[ 95 141 111 125 178 152 162 161 111]  Z_150
[ 95 142 111 181 178 152 162 161 111]  Z_988
[182 182 115 182 115 115 115 111 182]  Z_483
places Z_483: [182] | 0 1 3 8
dup Z_150:  | [111]
tags:
[152] -> Z_532
[115] -> Z_964
key Z_483 5:  | Z_964
find: [ 95 141 111 125 178 152 162 161 111] | Z_150

[121 180 152 143 141 144  76 119 104] = Z_285
[132  74 106 115 113 112 183 135 155] = Z_670
[176 127  93  83 160 126 130 177 105] = Z_843
order: [ 76 152 143 180 144 104 121 141 119] | Z_285
key -> tag
[121] -> Z_252
[176] -> Z_230
[132] -> Z_223
[106] -> Z_333
[183] -> Z_769
key Z_670 0:  | Z_223

[126 128 127 129 127 127 129 129 127 130 128 126 125 126 128  71  71 178
 130 127 127 126 130 129 126 126 130 127 126 127 130  71] = Z_383
[126 126 130 126 129 128 129 126 130 129 126 130 127 127 130 127 127 126
 127 128 127 127 130 127 126 127 129 127 130 127 126 130] = Z_146
[126 126 130 126 129 128 129 126 130 129 126 130 127 127 130 127 127 126
 127 128 127 127 130 127 126 127 129  71  71 125 178  71] = Z_713
[129 129 127 129 131 131 131 129 126 131 129 127 125 125 127 129 125 130
 125 131 125 125 127 125 129 125 131 125 127 125 128 127] = Z_562
[ 66  67 118  67 130 130 133  67 129 129 129  67 188 187 130 187 132 187
  67 129 129 117 131 129  67 188 129 188  70 188 129 129] = Z_318
find: [126 128 127 129 127 127 129 129 127 130 128 126 125 126 128  71  71 178
 130 127 127 126 130 129 126 126 130 127 126 127 130  71] | Z_383
find: [129 129 127 129 131 131 131 129 126 131 129 127 125 125 127 129 125 130
 125 131 125 125 127 125 129 125 131 125 127 125 128 127] | Z_562
order: [ 71  71  71 125 126 126 126 126 126 126 126 127 127 127 127 127 127 127
 127 128 128 128 129 129 129 129 130 130 130 130 130 178] | Z_383
places Z_562: [131] | 4 5 6 9 19 26
places Z_383: [128] | 1 10 14
order: [ 71  71  71 125 126 126 126 126 126 126 126 127 127 127 127 127 127 127
 127 127 128 128 129 129 129 129 130 130 130 130 130 178] | Z_713

[113 127  76 101] -> Z_645
[113 160 186 160] -> Z_877
[113 127 186 160] -> Z_96
[113 136 185 160] -> Z_25
len: [113 127 186 160] | 4
len: [113 136] | 2
len: [113 127  76 101] | 4
places Z_877: [186] | 2
places Z_96: [186] | 2

[116 131 138 121 117 119 134 141 126 133 136 141 149 127 138 152 108 116
 129 131 141 154 151  87 132 131 150 131 112 134 125 135 139 124 130 148
 128 111 136 119 118 128 140 118 122 138 131  88 106 106 112 123 135 145
 132 140  83 139] : Z_780
[108 134 144 118 121 120 147 151 123 143 132 150 153 132 144 171 102 100
 124 137 133 165 144  99 128 119 158 131 116 140 126 139 146 124 135 149
 141  94 150 146 103 134 147 107 124 152 124  90 112 102 113 108 146 157
 126 144  82 138] : Z_973
[108 134 143 118 119 123 134 150 123 141 133 149 134 131 144 169 101 103
 125 136 136 164 147  93 129 121 157 131 134 140 125 139 145 118 134 150
 139  96 148 146 105 133 147 109 123 151 127  86 109 101 112 110 145 155
 128 145  79 139] : Z_965
[109 133 142 119 119 118 142 148 124 139 134 148 154 130 142 166 102 106
 127 135 138 162 150  89 130 124 156 131 113 138 125 138 144 124 134 150
 136  99 145 145 108 132 146 111 122 147 128  84 107 101 111 114 142 154
 129 144  78 140] : Z_650
[111 132 140 120 118 119 140 146 124 137 135 145 153 129 141 162 104 109
 127 134 139 160 150  87 131 127 155 131 112 138 125 137 143 124 132 150
 133 102 142 144 111 130 143 113 122 144 130  85 107 103 111 116 139 151
 131 143  79 140] : Z_195
key -> tag
[128] -> Z_455
[121] -> Z_78
[133] -> Z_188
[139] -> Z_161
key Z_780 36:  | Z_455
places Z_965: [118] | 3 33
order: [131 134 140 125 151 120 145 144 160  79 119 146 144 113 131 107 130 131
  85 139 155 116 103 141  87 150 138 124 112 140 132 124 137 153 162 132
 137 104 139 122 118 133 135 111 140 111 129 143 111 143 127 102 109 150
 143 127 142 130] | Z_195
find: [111 132 140 120 118 119 140 146 124 137 135 145 153 129 141 162 104 109
 127 134 139 160 150  87 131 127 155 131 112 138 125 137 143 124 132 150
 133 102 142 144 111 130 143 113 122 144 130  85 107 103 111 116 139 151
 131 143  79 140] | Z_195
find: [108 134 143 118 119 123 134 150 123 141 133 149 134 131 144 169 101 103
 125 136 136 164 147  93 129 121 157 131 134 140 125 139 145 118 134 150
 139  96 148 146 105 133 147 109 123 151 127  86 109 101 112 110 145 155
 128 145  79 139] | Z_965
places Z_650: [142] | 2 6 14 52

[110 147 139 119 127 140 110 130  94 134  96 145 151 138 144 120 123 147
 135 148 125 104 152 110 100 104 133 143 148 144 139 145 176 145] -> Z_352
[130 145 121 154 116 110 166 144 170 147 187 104 112 115 117 141 128 129
 155 121 124 167 102 167 192 162 150 132 115 140 117  95 121 135] -> Z_170
[110 135 139 119 127 140 110 130  94 134  96 145 151 138 144 120 123 147
 135 148 125 104 152 107  88 120 100 114 128 104 133 156 159 136] -> Z_896
[110 135 139 119 127 140 110 130  94 134  96 145 151 138 144 120 123 147
 135 148 125 104 152 110 100 104 133 143 148 144 139 145 116 116] -> Z_527
[ 80 166 142 137  99 128 136 150 105 164 129 128 155 130 147 125 115 169
 176 161 112 122 146 136 148 116 165 162 155 174 136 112  80 111] -> Z_214
[110 107 134 139 145 144  96 123 128 120 119 159 134 140 136 135 138 127
 104  88 120 104 114 133 100 130 110 147 151 125 152 156 148  94] -> Z_979
order: [ 95 102 104 110 112 115 115 116 117 117 121 121 121 124 128 129 130 132
 135 140 141 144 145 147 150 154 155 162 166 167 167 170 187 192] | Z_170
order: [107  88 120 100 114 128 104 133 156 159 136 110 135 139 119 127 140 110
 130  94 134  96 145 151 138 144 120 123 147 135 148 125 104 152] | Z_896
Table of tags by key:
[110] -> Z_729
[114] -> Z_926
[107] -> Z_716
[135] -> Z_542
key Z_979 1:  | Z_716
find: [110 135 139 119 127 140 110 130  94 134  96 145 151 138 144 120 123 147
 135 148 125 104 152 107  88 120 100 114 128 104 133 156 159 136] | Z_896
order: [135 121  95 117 140 115 132 150 162 192 167 102 167 124 121 155 129 128
 141 117 115 112 104 187 147 170 144 166 110 116 154 121 145 130] | Z_170
find: [110 107 134 139 145 144  96 123 128 120 119 159 134 140 136 135 138 127
 104  88 120 104 114 133 100 130 110 147 151 125 152 156 148  94] | Z_979

[135 131 171 135 174 126 165 126 136 155 109  88 169 104] = Z_577
[112 131 130 135 139 136 159 126 118 126 126 120 134 129] = Z_962
[112 131 158 135 139  92 176 126 136 126 126 146 133 129] = Z_753
[135 131 171 135 174 126 165 126 136 155 109 120 134 129] = Z_746
[134 134 134 135 139 136 159 126 136 126 126 120 134 129] = Z_997
[135 131 171 135 139 126 165 126 136 155 109 120 134 129] = Z_641
len: [134 134 134] | 3
order: [109 120 126 126 129 131 134 135 135 136 155 165 171 174] | Z_746
find: [135 131 171 135 174 126 165 126 136 155 109  88 169 104] | Z_577
find: [112 131 130 135 139 136 159 126 118 126 126 120 134 129] | Z_962

[107 129 129 128 130 130 128 123]  Z_582
[118 132 131 116 133 142 127 114]  Z_118
[130 130 108 132 125 105 121 102]  Z_986
[116 150 115 125 133 163 107 156]  Z_712
[119 135 135 108 138 150 126 102]  Z_999
[125 163 115 115 156 150 107 133]  Z_468
len: [119 135 135 108 138] | 5
order: [133 107 150 156 115 115 163 125] | Z_468

[121 166 124 120 122 112 120 110 130 127 135 126 159 146 108 105 148 139
 145 120 139] = Z_237
[128 139 130 126 139 126 133 132 111 144 150 128 175 154  89 117 150 149
 148 136 149] = Z_296
[124 161 114 117 129 117 129 127 115 155 150 127 184 114 111  98 132 129
 142 126 141] = Z_220
[136 112 124 129 143 140 143 154 103 158 148 130 159 121 120 133 119 125
 128 142 136] = Z_2
[129 103 138 137 122 134 119 123 146  99 102 129  70 123 148 150 123 124
 112 125 112] = Z_484
[128 113 131 133 119 131 121 122 146 104 105 127  79 113 160 143 115 115
 109 122 110] = Z_755
[124 163 116 118 128 117 132 125 116 151 149 126 184 132 110 100 134 131
 144 125 142] = Z_834
[121 161 128 122 122 113 118 110 132 122 153 126 153 154 102 106 152 144
 148 121 140] = Z_766
[119 157 121 121 110 114 117 108 110 113 117 125 120 124 143 109 127 122
 127 112 121] = Z_734
find: [124 161 114 117 129 117 129 127 115 155 150 127 184 114 111  98 132 129
 142 126 141] | Z_220
places Z_220: [111] | 14
len: [121 161 128 122 122 113 118 110 132 122 153 126 153 154 102] | 15
places Z_220: [129] | 4 6 17
len: [124 161 114 117 129 117 129 127 115 155 150 127 184 114 111  98 132 129
 142 126 141] | 21
len: [121 166 124 120 122 112 120 110 130 127 135 126 159 146 108 105 148 139
 145 120 139] | 21

[150 169 137 116] -> Z_262
[ 66  96 130  66] -> Z_928
[151 169 137 116] -> Z_810
[ 94  65 137 121] -> Z_408
[151 117 137 169] -> Z_112
places Z_262: [169] | 1
order: [117 137 151 169] | Z_112
tags:
[94] -> Z_354
[93] -> Z_122
[137] -> Z_968
[150] -> Z_963
[151] -> Z_444
[149] -> Z_978
[116] -> Z_104
key Z_262 0:  | Z_963
places Z_928: [66] | 0 3
order: [116 137 169 151] | Z_810
order: [169 116 137 150] | Z_262

